Each row below holds a small network's activations on one input, seen along a few directions.
In each table, some parts of the input vary, and every possible input appears once, in random order.
A made-up example of a description, with smaller parts first: one of 8 places around a ring, together with either a single point or one of 11 places along a line or (one of 3 separate values, together with one of 6 places along a line).
Shared parts are said once, and a part with two or three values counts as separate values.
In the rows, 128 means zero.

A family of inputs:
R1: [160 101 147 207 116 195 126 157 178 129 128]
R2: [103  65 125 127 115 106 137 133 112 125 137]
R3: [119 129 178 169 108 151 198 117  80 125 196]
R4: [163  83 110  97 108 119 132 104 107 133 129]
R5: [109  98 126 136  94 110 116 127 132 133 136]
R6: [111 103 108 128 157  94 123 132 101  98 135]
R7: [179 131 172 132 117 156 197 100  67 131 191]
R8: [118 135 109 137 136  97 103 126 122 107 134]
R9: [179 119 126 105  98 115 121  99 149 159 124]
R10: [ 77 129 120  81 169 142 116 154  98 105 114]
R11: [126 165 161 170 150 139 185 116  71  99 194]
R12: [ 98 197 131 109 153 139 117 144 155 156  90]
R13: [134 164 141 158 170 230 106 179 162 107 107]
R14: [178 108 130  99  98 114 118 100 133 139 122]
R15: [107 103  98 127 156  94 137 140 101  90 138]
R16: [110 118  99 136 142 102 119 119 110 101 131]
R17: [116 106 136 137  90 109 118 116 146 134 126]
R18: [ 76 145 110  89 153 150 112 142 106 107 110]
R19: [160  67 109  88 122 111 150 125  98 123 136]
R20: [125 154 114 144 131  97 108 114 152 126 127]
R21: [125 134 137 157  99 104 137 122 171 176 113]
R22: [121 127 140 154  95 105 128 120 164 164 113]
R23: [ 91 180 126  96 143 146 101 137 147 133 105]
R24: [102  81 116 136 100 114 132 120 120 127 133]
R25: [ 94 191 173 123 161 188 178 138  68 105 173]
R26: [ 95 190 134 106 149 140 108 143 148 144  90]
R27: [124 143 119 138 132  96 105 115 135 107 124]
R28: [ 90 169 130  90 144 145  98 138 131 114 103]
R29: [172 100 120  98 102 115 116 110 119 139 132]
R30: [ 99  65 115 126 114 106 151 141 111 117 140]
R31: [187 136 131 118 108 108 137 106 157 181 109]
R32: [222 104 140 168 124 199 126 140 164 135 125]
R33: [164  68 120  89 124 111 136 116  98 131 133]
R34: [ 84 161 120  89 148 146  96 149 117 113 113]
R35: [ 73 129 109  80 167 143 130 163  98  97 117]
R36: [184 129 134 116 103 110 128 104 151 169 109]
R37: [117 116 132 144  89 110 122 115 163 153 128]
R38: [129 165 123 154 137  92 115 120 153 137 111]
R39: [133 172 120 156 141  90 124 122 159 149 111]
R40: [168 138 130 206 157 182 113 156 166 102 127]
- What is each input in this table made of? => one of 4 places along a line, together with either one of 2 separate values or one of 8 places along a line
- Changing only the place on the line of 4 turns R22 into R26. The same change can be made to R30. Which row results? => R35
- Changing only the place on the line of 4 turns R14 into R27. The same change can be made to R33. Which row results? => R6
- Change only the choice among 2 separate values in R40. List by row number the other rows that result. => R11
- Start at R13 and move only the place on the line of 4, one step at a time. The first step leads to R40. Which rows follow, in order? => R1, R32

A family of inputs:
R41: [ 74 156 145  86 166 176 143 152  81 111 141]
R42: [164  37  90 159 122 162  74 166 188 112  87]
R43: [212 108 146 155  79 127 136  85 165 168 130]
R44: [ 86 135  96  64 150  96 119 124  88 101 131]
R45: [101  90 133 126 100  61 163 109 103 132 157]
R46: [129   8  91 134 135 153 114 165 108  71 136]
R47: [170 116 142 169  61 103 130  96 170 181 132]
R48: [107 185 145 110 153 183 106 153 157 148  98]
R49: [104 201 141 160 159 186 126 161 164 130 103]
R50: [119 165  96  89 136 104  82 126 165 138  88]
R51: [112 176 126  81 143 148  84 143 149 131  80]
R52: [112 145 103 124 128  71  94 115 162 155  85]
R53: [110 208 145 199 164 162 103 152 170 110 122]
R54: [ 79 115 103 100 142  62 131 113  86 117 128]
R55: [138  86 143 145  74  94 169  94  94 143 177]
R56: [ 79 147 126  57 156 140 120 141  73  95 123]
R57: [180  79 148 130  91 118 174  83  90 131 175]
R58: [ 77 180 145 176 178 155 140 151  94  73 166]
R59: [213  80 141 119 114 128 178 106  83 134 171]
R60: [ 71 173 141 137 173 179 163 159  88  93 146]
R61: [133 120 132 151  87  70 125 111 179 170 113]
R62: [245 108 139 143 103 137 140 108 157 171 125]
- What is each input in this table made of? => one of 2 separate values, together with either a single point or one of 10 places along a line
- Changing only the choice among 2 separate values turns R51 into R56. The same change can be made to R61. Which row results? => R45

A family of inputs:
R63: [152  98 111  81  97  78 124 112 138 154 108]
R64: [192 118 133 129 106 124 148 106 117 130 152]
R65: [171  71 121 116 111 125 116 107 126 129 126]
R66: [141  91 126 151  95  85 126  95 137 130 131]
R67: [171 132 133 146 104 106 151  94 118 148 163]
R68: [ 21 205 143  97 207 158  95 183  98  69 127]
R69: [ 22 208 137  99 207 161 101 180  97  70 121]
R70: [159 125 163 149 100 126 172 104 117 168 159]
R71: [ 21 211 129  95 204 167 108 179  92  74 117]
R72: [160 110 127 175 103 108 149 107 138 121 160]
R73: [122  87 105 125  92  61 125 111 156 145 116]
R74: [131  66  97 120  99  85 112 130 141 145 112]
R75: [121 205 138 148 108 190  60 140 218 152  82]
R76: [189  90 122 139 118 147 140 119 127 119 154]
R77: [ 18 211 104  96 210 186 123 166  96  87 107]
R78: [156 199 127 173 178 148  90 162 215 158  59]
R79: [169  89 119 169 110 131 138 126 124 120 155]
R80: [158  82 148 173 107 151 159 136 124 139 150]
R81: [152  68 100  90 108 101 114 123 145 144 112]
R82: [ 23 213 120  95 203 174 116 175  92  78 110]
R83: [ 23 214 113  93 206 179 121 171  94  82 108]
R84: [178  82 151 141 114 167 161 130 127 138 149]
R85: [151 113 133 123  98  83 129  84 118 157 134]
R86: [132 111 111  97  96  60 127 101 138 171 119]
R87: [173 100 133 106 100 101 125  95 117 139 123]
R88: [181 111 163 132 102 145 170 116 117 149 147]
R89: [150  70 119 146 103 109 114 114 122 129 127]
R90: [149 103 157 179  99 128 171 117 137 140 156]
- What is each input in this table made of? => either one of 2 separate values or one of 6 places along a line or (one of 4 places along a line, together with one of 5 places around a ring)

A family of inputs:
R91: [135 131 134 124 140 153 106 142 131 110 123]
R92: [129 126 127 138 145 143 105 154 153 123 104]
R93: [121 137 110 104 130 142 109 132 131 119 122]
R94: [108 128 132 140 124 101 143 127 113 119 154]
R95: [132 154 137 150 130 160 126 125 136 121 130]
R96: [120  94 126 136 139 125 127 141 109 100 140]
R97: [137 116 139 112 147 151 136 142 106 117 133]
R98: [133 139 141 137 138 159 154 125 112 129 143]
R99: [107  99 105 115 128 113 134 129 111 106 134]
R100: [222  92 116 144  99  84 135  88 143 152 135]
R101: [125 122 116  92 134 139 141 133 105 125 129]
R102: [124 165 142 129 126 129 124 126 138 128 134]
R103: [113 153 129 110 128 121 106 117 126 132 117]
R104: [108 146 122 124 135 112 107 128 150 145  99]
R105: [127 150 128 163 134 149 125 139 156 136 111]
R106: [119 159 134 143 131 120 123 138 159 142 115]
R107: [117 119 125 162 129 133 143 127 111 115 153]
R108: [ 98 114 123 119 126  92 130 114 106 119 132]
R109: [184  54 143 143  53 113 141 101 155 173 137]
R110: [126 149 148 116 132 127 154 126 113 134 144]
R111: [116 131 104 118 137 132 109 143 154 133 104]
R112: [116 139 134  98 131 118 137 119  99 138 125]
- What is each input in this table made of? => either one of 2 separate values or (one of 4 places along a line, together with one of 5 places around a ring)
- Which of the alternatives is R103? => one of 4 places along a line, together with one of 5 places around a ring

A family of inputs:
R113: [137 102 122 117 122 120 133 125 119 128 130]
R114: [150 126 130 146 126 145 122 133 148 133 122]
R115: [135 121 134 131 121 117 149 117 111 130 146]
R116: [133 100 129 123 117 123 139 120 107 120 145]
R117: [133 114 118 128 123 115 119 125 134 128 123]
R118: [138 121 126 118 122 118 131 121 127 137 125]
R119: [134 133 123 128 122 114 117 121 142 136 118]
R120: [133 141 132 137 119 126 120 126 153 146 115]
R121: [ 20 218 124  98 209 176 106 180 102  78 110]
R122: [134 119 132 123 116 122 136 116 116 129 141]
R123: [134 102 131 131 122 118 151 121 103 121 150]
R124: [132 123 127 137 120 127 123 129 145 138 120]
R125: [151 145 135 146 125 144 119 129 156 141 117]
- What is each input in this table made of? => either a single point or (one of 2 separate values, together with one of 6 places along a line)
- Change only the place on the line of 6 in R114. List by row number the other rows that result. => R113, R116, R117, R123, R124
- Change only the choice among 2 separate values in R123. List by row number the other rows that result. => R115

A family of inputs:
R126: [148  95 121 115 102  79 115  96 118 141 123]
R127: [134 111 116 104  99  67 143 100 129 159 126]
R128: [ 37 194 122 123 180 150 117 180  98  86 119]
R129: [ 24 186 115 141 192 152 113 157 112  83 127]
R130: [165  88 103 119 107  96 123 113 131 122 138]
R131: [177  99 149 159 105 140 146 123 133 152 156]
R132: [145  79 131 124  91 106 117 105 122 140 130]
R133: [ 47 190 141  97 190 159 116 170 110  83 121]
R134: [ 57 195 137  86 190 167 116 163 100  88 118]
R135: [175 118 156 168  89 146 159 104 136 143 155]
R136: [181 113 140 150 116 113 143 113 130 153 149]
R137: [139 196 121 155 136 156  59 151 238 165  51]
R138: [165  63 128 147 109 137 147 128 130 132 130]
R139: [180 133 147 159 100 118 157  95 133 144 148]
R140: [161  73 113 128  96 123 126 122 134 122 144]
R141: [131  95 126 112  88  94 145 109 132 159 133]
R142: [ 68 197 117  79 192 190 117 157  90 100 112]
R143: [169  78 120 138 121 109 144 118 128 133 124]
- What is each input in this table made of? => either a single point or one of 5 places along a line or (one of 2 separate values, together with one of 6 places along a line)
- Which of the alternatives is R133? => one of 5 places along a line
- Change only the place on the line of 6 in R131. List by row number the other rows that result. => R132, R135, R138, R140, R141
